Each row below holds a small network's activations on one input, seen along a few directions.
Each table varies a few parts of the input and shows all the possible inputs, shuffled.
A made-up example of a description, with smaller parts first: one of 5 places around a ring, together with either a single point or one of 11 places along a line or (one of 3 separate values, together with one of 4 places along a line).
Shared parts are said once, and a part with two or three values counts as separate values.

A family of inputs:
x1: [ 42 -23  77   0 -50  -9  72   4  90  80  34  20   2   0  50  53 -12 -50
 -61]
x2: [ 40 -27  46 -29 -91   1  38  18 103  78  21  37  13 -11  26   6 -51 -47
 -60]
x3: [-24  -2 -40   8  31 -11   4  13 -27 -47 -26   3 -10 -18 -42  10  32  64
 -23]
x4: [-14   1  16 -16  17 -11   0 -32 -31  -9 -26 -60   5  10 -58 -35 -39  25
  70]
x5: [-17  11 -16  30  -1 -18 -58  10 -25 -37  17 -13 -17  13 -60  22  47  42
  -7]
x6: [ 41  52 -51  21  11  16 -30  22 -42 -17 -36  27  -4   7  29   1 -13 -56
   3]
x7: [ 13  13 -80 -24  59  15 -11  15 -35  -7 -22  33 -23  47  71   3  29 -26
 -46]
x8: [-18  20 -39   2  20 -10  16   5 -32 -50 -28  18   9 -33 -17 -11  57  44
 -16]
x9: [ 10  33 -81  -7   8 -14   4  23 -47  -5 -56  40 -14  13  43  24  19  -3
 -25]
x10: [ 18 -63  69 -22 -54 -34 -17   7 122  55  63  24  27 -27 -31  16 -35  32
 -25]
x11: [-41  16 -10   7  -5  21 -15 -23 -58  30 -33 -11  -3  24  83 -22 -60 -49
  75]
x12: [-21 -23 -40 -14  81  20 -10   6 -14 -51  10  -6 -25  14 -13  -6  43  43
 -38]
x13: [ 28 -49  74 -24 -53  -8  10  -1 113  62  49  18  19 -49 -26   0 -37  32
 -38]
x14: [-67 -26  30  24  18  27 -11 -29 -36 -11   0 -55  -2  -8   1 -36 -45  22
  88]
x15: [ 30 -47 102   7 -11 -15  47 -14  98  68  59   3   9 -36   0  46   6  24
 -39]
x16: [ 27  62 -58  14 -20  -2 -31   8 -49   7 -21  19 -29  24  30  14  24 -24
 -25]
x17: [ 55 -15  29 -34 -75 -12   6   9  97 104  15  38  23 -25  53  15 -47 -47
 -52]
x18: [ 14  44 -44  17 -39   9   0  21 -48 -16 -13  11 -39  33   2   5  23 -28
 -35]
x19: [ 20 -61  96   7 -12 -42  19  -7 107  58  72   9  16 -16  -5  63   6  25
 -26]
x20: [ -1  -3 -66 -23  38  26  19  26 -33 -32 -15  25 -32  56  43  -4  26 -30
 -56]
x21: [ -8  26 -14  31   1   1 -32   2 -32 -34   7 -16 -26  -7 -55  -2  38  45
 -21]
x22: [-51  -3   6   8 -22  32  15 -12 -59   4 -24 -22 -12  30  56 -27 -63 -52
  66]
x23: [ 16  47 -25 -31  -5 -15   3 -15 -46  35 -51 -18   4  42  27 -24 -53 -44
  62]
x24: [ -1  49 -17  23  -8   3 -18  -7 -36 -38   6  -2  -8 -23 -31 -23  62  25
 -12]
x25: [-18  -1 -40 -19  70  21   2  -3 -18 -53   7   9  -4   0   9 -28  66  24
 -31]
x26: [-34 -17 -41  11  29 -30 -23  24 -22 -49 -16   6   0   2 -47  33  43  61
  -6]
x27: [ 31 -29  66 -29 -62  -2  24 -16 108  64  54  27  43 -63  -6 -16 -17   9
 -34]
x28: [-12  23  13 -23   9  -9  16 -42 -33  -9 -24 -44  23  -5 -35 -59 -17   2
  77]
x29: [ 11  36 -13  28  26  24 -17   2 -25 -64  -9   4  14 -41 -33 -31  27  -7
  18]
x30: [ -3  15 -66  -6 -10  -3  33  33 -46 -29 -47  31 -23  21  16  18  16  -7
 -36]
x31: [  5  14 -10  34  35  22 -29  12 -22 -61  -8 -11  -4 -26 -56  -9   5  12
  10]
x32: [-74 -40  28  22  14  10 -40 -23 -27 -18  11 -55  13  14  -2 -12 -38  23
 101]
x33: [ 28  34 -37  22  -6  28   1  34 -40 -42 -26  18 -14  15   2  -5 -14 -59
  -6]
x34: [  4  27 -10 -30 -22  -4  32  -7 -49   8 -43 -29  -5  49   0 -30 -56 -48
  52]
x35: [ 33 -26  94   2 -20 -11  59 -28  94  68  64  12  34 -51  18  28  23   1
 -36]
x36: [ -5  -1 -12  34  32   5 -56  20 -15 -63   3  -9   7  -5 -60  14  15  10
  26]
x37: [-65  -4  25  15   9  29   2 -43 -40 -12  -2 -39  14 -23  21 -57 -21  -1
  95]
x38: [-31 -38 -40 -11  79   1 -37  17  -8 -53  19  -4 -14  34 -19  16  52  40
 -22]
x39: [-22 -15  15 -17  14 -27 -28 -25 -23 -14 -15 -58  19  31 -61 -12 -31  24
  85]
x40: [ 58 -10  62  -7 -35 -24  41  -5  84 103  28  20  11 -14  78  63  -9 -50
 -52]
Changing only one part turns x7 into x20. The same change can be made to x23. Which row results? -> x34
Changing only one part turns x19 into x15. The same change can be made to x26. Which row results? -> x3
What do these inputs look like to the network? -> one of 5 places along a line, together with either one of 2 separate values or one of 6 places along a line
Change only the place on the line of 5 in x17. List by row number the other rows that result. -> x2, x10, x13, x27
Change only the place on the line of 6 in x8. List by row number the other rows that result. -> x24, x25, x28, x29, x37
Change only the choice among 2 separate values in x40. List by row number the other rows that result. -> x17

A family of inputs:
x41: [  7 -21   6 -28 -33 -12  24   8  34  44   4  15  -6  26  29  15 -16 -14
 -31]
x42: [  5   1  38  13 -38   0  22  -6  24   9   5   1  18 -43 -20 -10 -12   8
   4]
x43: [  4  -9  37  11 -42  -9  -8  -1  38  15  18   8  22 -29 -16   3 -11   0
  13]
x44: [ -45   59  -70   23   53   -4  -29   -4 -111  -71  -56  -20  -22   25
  -20  -20   48   20   35]
x45: [ 28   1  28  -6 -21 -10  -4  -9  28  51   3  -6   6   2  13  11 -41 -22
  12]
x46: [ 14  14   8  -3 -34  15  36   1  11  24   1  21  -8 -18  34  -7   0 -24
 -36]
x47: [-28  26 -81   8  50  20 -47  26 -84 -94 -54 -21 -27  35 -24 -33   3  -6
  26]
x48: [-77 -30   9   1  64  35  14 -36 -52 -20  -6 -42   2  19  57 -36 -19  -6
  83]
x49: [  5 -17  38   7  -2   0 -12  -6  45   3  45   0  12 -24 -21   1  22  18
 -13]
x50: [ 26   1   9   6   9   7  38   6  27   7  10  25   1 -27  19  14  30  -8
 -47]
x51: [ -36   32  -76   30   36   11  -37    8 -114  -77  -43  -39  -27   37
  -25    7   37   14   35]
x52: [ -21   51  -87   -3   47    4  -23   -6 -109  -78  -49   -9  -14   13
  -11  -47   32   26   46]
x53: [-25  36 -93 -10  50  30 -35   6 -94 -75 -54  -9  -1  20 -31 -46  13   2
  31]
x54: [  8 -10   0  -9 -30   0   4   6  26  47   5  20  -9   6  42  13 -20 -12
 -32]
x55: [ 13   3   5  -3 -39   6   6   6  25  30  15  26   1  -3  38   3  -2 -30
 -30]
x56: [ 19 -21   5  -4  14  -7   4  12  41  27  15  25   0  -5  29  37   8   5
 -44]
x57: [  6  -7  37   8   2  10  19 -13  34  -2  31  -5   5 -37 -26 -11  21  26
 -20]
x58: [ 32  14  34   3 -30  -3  -1 -10  26  33  13   0  15  -6   9   0 -23 -41
  14]
x59: [ 24  -8   9   4   5  -1   7  12  39  10  25  30  10 -12  25  26  27 -14
 -42]
x60: [ 26  -9  33 -25 -25 -22  17  -5  34  49   4 -12  10  22   0  11 -38 -24
  11]
x61: [ 19 -32  10 -22  10 -20  25  12  48  23  14  21   2  14  16  38  13   3
 -44]
x62: [ -31   27  -70   30   42   14  -40   22 -107  -84  -34   -5  -38   51
  -34   -8    3    9   38]
x63: [ -1 -21  30   2 -33 -16 -10  -1  38  34   9   1  13 -24 -12  13 -31  18
  10]
x64: [ -1 -42  38 -19   3 -19   6  -7  51  16  35 -10   6   1 -31  11   5  33
 -19]
x65: [ 34  23  36   3 -26   7  28 -15  13  28  -2  -6   9 -19   4 -11 -23 -33
   7]
x66: [ -3 -31  35 -17 -36 -29  11   0  45  30  10  -5  17  -5 -25  14 -28  16
   9]
x67: [  0 -32  34  -1   7  -6 -15  -7  45  20  34  -5   2 -18 -17  11   3  36
 -16]
What do these inputs look like to the network? -> either a single point or one of 6 places around a ring or (one of 4 places along a line, together with one of 5 places around a ring)
Start at x44 and move only the place on the ring of 6, one step at a time. The first step leads to x51. Which rows follow, in order? -> x62, x47, x53, x52

A family of inputs:
x68: [  4  -4  62   3 -32 -23   2 -22  36   8  21 -25  29 -43 -70 -15  -8  36
  33]
x69: [-32  39   7  44   9  22 -23 -26 -73 -43 -18 -42   5 -16 -21 -36 -14  -8
  88]
x70: [  4 -15  69   4 -47   9  -1 -23  54  35  29 -10  31 -46 -18 -30 -47  -7
  38]
x71: [ -9 -49  52 -20 -15 -18  25 -10  51  72  19  -7   5  26  47  33 -44 -18
  10]
x72: [ 48  17 -10   8 -29 -30 -12  29  38   4   9  31  -6 -16 -42  41  37  20
 -70]
x73: [-53 -14 -55 -21  55  -3 -33   0 -67 -46 -35 -33 -15  61 -13 -19 -14  21
  51]
x74: [-15 -60  46  -1  -1   4 -15   2  60  32  42  -4  10   2  15  19 -31   6
   4]
x75: [  12   47 -104  -12    9   -2  -28   33  -75  -53  -62   17  -21   40
  -22   -6   13   -8  -16]
x76: [-25  28 -43  31  56  33   3  -1 -67 -59 -15   4 -19  -1  35 -11  58  -2
  -5]
x77: [  8  57 -61  47   3  16 -32  28 -72 -49 -25  15 -31  18   3  18  36 -27
 -14]
x78: [ 27 -14  22 -32  -4  -1  63 -10  50  60  14  25   8  -4  70  11   7 -29
 -48]
x79: [ 50   3   4   7 -45  -1 -12  32  54  24  20  44  -2 -15   6  25  -4 -29
 -66]
x80: [-54  -7 -15  37  48  16 -41  -7 -67 -39  -3 -33 -20  29  15  10   7   5
  55]
x81: [ 12  -5  73 -16 -64  -9  39 -33  43  74   7 -21  26 -22  16 -18 -62 -26
  39]
x82: [-28  29 -33 -14  15   7 -15 -18 -75 -47 -52 -44   5  11 -50 -65 -34   9
  86]
x83: [ 14 -25  21 -12   7  21  27   3  59  16  33  32   9 -32  35  -1  19  -7
 -57]
x84: [ 12 -14  10  -8  21  -8  28   0  40  -3  24  20   4 -31 -18  12  57  42
 -64]
x85: [-25  19 -87 -29  58  14  10   6 -72 -61 -46   7 -15  20   8 -39  33  17
  -5]
x86: [ 61  17   7 -14 -58 -19  25  19  43  68   0  41  -6  13  42  38 -18 -47
 -58]
x87: [-14 -51  36  -1  12 -27 -10  -3  41   6  36 -17   3   5 -38  33   8  51
  -1]
What do these inputs look like to the network? -> one of 4 places along a line, together with one of 5 places along a line
Changing only the place on the line of 4 turns x84 into x68. The same change can be made to x83. Which row results? -> x70
Change only the place on the line of 5 in x71. List by row number the other rows that result. -> x73, x74, x80, x87
Start at x82 and move only the place on the line of 4, one step at a time. The first step leads to x73. Which rows follow, in order? -> x85, x75
Change only the place on the line of 5 in x75. List by row number the other rows that result. -> x72, x77, x79, x86
